A small network was shown many inputs. Here are its activations along a few directions, one row for each input.
In each table, some parts of the input vary, and every possible input appears once, in random order.
Descriptions start from the smaller parts, as in this example, which fits no table here: one of 6 places along a line, together with either a single point or one of 9 places around a ring or (one of 3 separate values, together with one of 5 places around a ring).
Shared parts are said once, and a part with two or three values counts as separate values.

Other details of the inputs vary at random and push rows far along two fixed directions, the same in every table; ignore that.

Rows:
R1: [ -1 -20  -5   0 -12 -25  28  -5  10 -14 -13   3   6  21  -7   9]
R2: [ 19   1  24 -17   2  -6   0  14  -5   6 -14 -11   4   7 -11  29]
R3: [-19  -6  -1  -8  -6   6 -19   2  11  -8  16  13  -8  -2  18 -16]
R4: [-21   6  -2 -11   9  17 -33  32 -14 -23  52 -14  -4 -23  21 -38]
R5: [ 27  -3   2 -13   9   2  11  -2   4   8 -16   0  11   5  -7  20]
R6: [ -9 -27  25 -42  28  29  45  19  -9 -30   7  43  25   3  -5  57]
R7: [  3  16   9 -20   6  -3   4   8   7  11  -8  -4   6  -1   3   5]
R8: [-39  17  -6 -10  14  19 -26  21  -8  -5  50   4   3 -30  27 -45]
R9: [  3   2  10 -16  16  20  36   7  -5 -18  -7   7  13   0  -8  18]
R10: [-23  11  -8  10   8  17  -5   1  -3  -5  19   2  -4 -16  11 -22]
R11: [  2   6  -4  34 -40 -30 -42 -39  32  40 -36  -2 -32  18   3 -12]
R12: [ 37 -15  33 -23  17   9  55   6 -18 -20 -41   3  17  22 -36  76]
R13: [  9   9  -2  47 -31 -25 -44 -32   6  38 -36 -25 -34   4 -15 -10]
R14: [-11   0 -17  14  10  18 -16   1 -10   1  26   8   2 -16  14 -21]
R15: [ 24  16 -15  36 -26 -29 -40 -32  21  52 -34 -18 -23   9  -1 -17]
R16: [-14 -11  14 -15   1   6  -3  -1   4   0   4  28   5   0   4  17]
R17: [ 12   8   8 -16   7   1  19  -1   9   1 -22  -6   4   5  -9  15]
R18: [ -8   8 -17  -3   0 -14  29  11   0 -17  16 -14  11   2  -3 -21]
R19: [ 40  -5 -19  31 -24 -44  28 -37  10  24 -46 -25  -2  26 -27  12]
R20: [ -9   4  -9   0  11  11 -26   9  -6  11  29   8   6 -19  15 -22]
R21: [15 -4 -7  4  7 14 11 -3 -6 -1 -6  6  8  0 -3  6]
R22: [-10   3 -17  15 -11 -19  -6  15 -14 -25  39 -26  -4  -8  10 -40]
R23: [ -9 -15   6  -6  -1  14  13  -2   3 -14  -3  24  -2   6   2  13]
R24: [-18   1  -2  11   5  15 -18  10 -19 -12  26  -5  -8 -13   5 -13]
Each input here is: one of 4 separate values, together with either a single point or one of 5 places around a ring.
- Changing only the choice among 4 separate values turns R11 into R2. The same change can be made to R23. Which row results? => R12
- List by row number the other rows that have the choice among 4 separate values in common with R18. => R7, R8, R9, R10, R17
- Which other rows does R5 become when the place on the ring of 5 takes its other values? List them by row number. => R14, R15, R20, R21
- Which other rows does R22 become when the choice among 4 separate values takes its other values? List them by row number. => R1, R18, R19

Rows:
R25: [ 5  5  6 -4  0  2 -8  4  0  1  0 -7 -3 -2  1  0]
R26: [-3  2 -5  6  1 -6 -1 -2 -4  4  7 -5  1 -5  0 -7]
R27: [-9 -3  3 -4 -2 -1 -7 -2  8  3  0 10 -1  1  6 -3]
R28: [ -2   0  11 -13   6   1  17   8  -3  -9  -3   0   7   3  -8  15]
R29: [  0  -6   0 -16   4  -1  21   7   1 -12   5   3  10   5   0   7]
R30: [-2 -1 -7  8  3  5  4 -2 -3 -7  5 -3 -1 -3  1 -8]
R31: [ -8   1  -7   3  -3   1   1   0   3  -8   5  -3  -5   1   3 -13]
R32: [ 7  5  2  1  3  6 -8  3 -6  4 -1 -6 -2 -3  0  0]
R33: [-6  3  3  5 -6 -4 -8  3 -3 -4  5 -9 -6 -1 -1 -6]
R34: [-5 -3  2  1  3 11 -5 -5 -1  3  0 10 -3 -5  0  5]
R35: [ 11 -16  25 -31  21  19  32  15 -10 -14  -9  21  19   6 -13  53]
R36: [ 1  5 -1 -7  0 -3 -6  3  6  6  1 -4  1 -1  4 -8]
R37: [ 7  4 -4 -2  6  0 -3  1 -1  8  2 -3  5 -4  1 -2]
R38: [ -7   5  -6   5  -3  -7   0   0   1   3   7  -1   0  -3   3 -11]
R39: [ 3 -6 -9  6 -3 -3  0  2 -3 -6  6 -3  1  0  2 -9]
R40: [ -5   0 -13   5  -3  -2   4  -2   3  -3  10   0   1   0   8 -15]
R41: [-5  5 -3  9  2  1 -3 -2 -6  0  4 -6 -2 -6 -2 -6]
R42: [ -5  12  -8  13 -10  -3 -24  -8   9  12  -3 -13 -15  -5   6 -25]
R43: [ 4  7 -1  1  6  7 -6  0 -3  5  0 -5  1 -7  1 -2]
R44: [10  2  0 -2  3 -1 -6  4 -4  7  1 -4  2  0  1  0]
R45: [-8  0  3 -1  1 10 -2 -5  3  2 -1 13 -2 -2  4  1]
R46: [-10  -1   5  -4   0   6  -6  -2   5  -1  -2   9  -6  -2   5  -1]
R47: [  7  -9   4 -14   3  -3  18   9  -2 -15   4   3  10   5  -2  12]
R48: [-1 -6  1  1  0  3 -9  1 -1  4  3  9  0  1  2  5]
R49: [-8  7 -3  7 -1 -1  0  0 -2  0  3 -2 -3 -4  1 -9]
R50: [ 1  9 -1 -1  3  6 -2  1  2  4 -2 -1  1 -4  3 -4]
R51: [-3 -4 -1  0  3  5 -5 -4  1  5  4 11  3 -3  1  3]
R52: [ -3   1 -19  22 -10  -8 -11 -13   4   6   4  -9  -9  -2   5 -25]
R53: [ 3  7 -4 -3  2  0 -2  2  4  7  1  0  5 -3  4 -6]
R54: [  9  -8  10 -16   9  -1  19  10 -11  -7   0   2  15   3  -8  23]
R55: [ 42  -3   3  35 -32 -35  14 -47  20  26 -83 -18 -22  35 -37  37]
R56: [ 1 -4 -6  9 -2  4 -1  2 -6 -9  4 -4 -3 -1 -1 -8]
R57: [ -4   1   0   3  -7 -11  -7   3  -1  -1   8  -7  -3   0   1  -8]
R58: [ -6   3  -9   7  -1   4   5  -2   1  -6   5   0  -3   0   4 -12]
R59: [ -5  -5   4  -2  -3  -2 -10   1   5   1   2   7  -2   2   6   3]
R60: [-6 -2 -1 -1 -1  4 -3 -4  6  5  2 14  3  0  5 -2]
R61: [ 7  3  3 -6 -1 -4 -7  5  2  4  3 -6  0  1  2 -1]
R62: [ -1  -8  16 -16   6   9   7   7  -2  -8  -3  11   3   2   0  23]
R63: [-10   3  -4   2  -6 -10  -4   2   3   2   7  -6  -2  -1   2 -13]
R64: [  4  -3  10  -7   7   4  11   8 -13  -8  -2  -1   8   1  -8  16]
- What is each input in this table made of? => one of 2 separate values, together with one of 4 places along a line, together with one of 5 places around a ring
- Changing only the place on the ring of 5 turns R49 into R28. The same change can be made to R58. Which row results? => R31
- Changing only the place on the ring of 5 turns R63 into R26. The same change can be made to R36. Which row results? => R37
- Which other rows does R38 become when the place on the line of 4 takes its other values? List them by row number. => R40, R53, R60
- Which other rows does R53 become when the choice among 2 separate values takes its other values? List them by row number. => R50
- Start at R59 and move only the place on the ring of 5, one step at a time. The first step leads to R27. Which rows follow, in order? => R60, R51, R48
- Which other rows does R57 become when the choice among 2 separate values takes its other values? List them by row number. => R33
- Start at R25 and move only the place on the ring of 5, one step at a time. The first step leads to R42. Which rows follow, in order? => R50, R43, R32
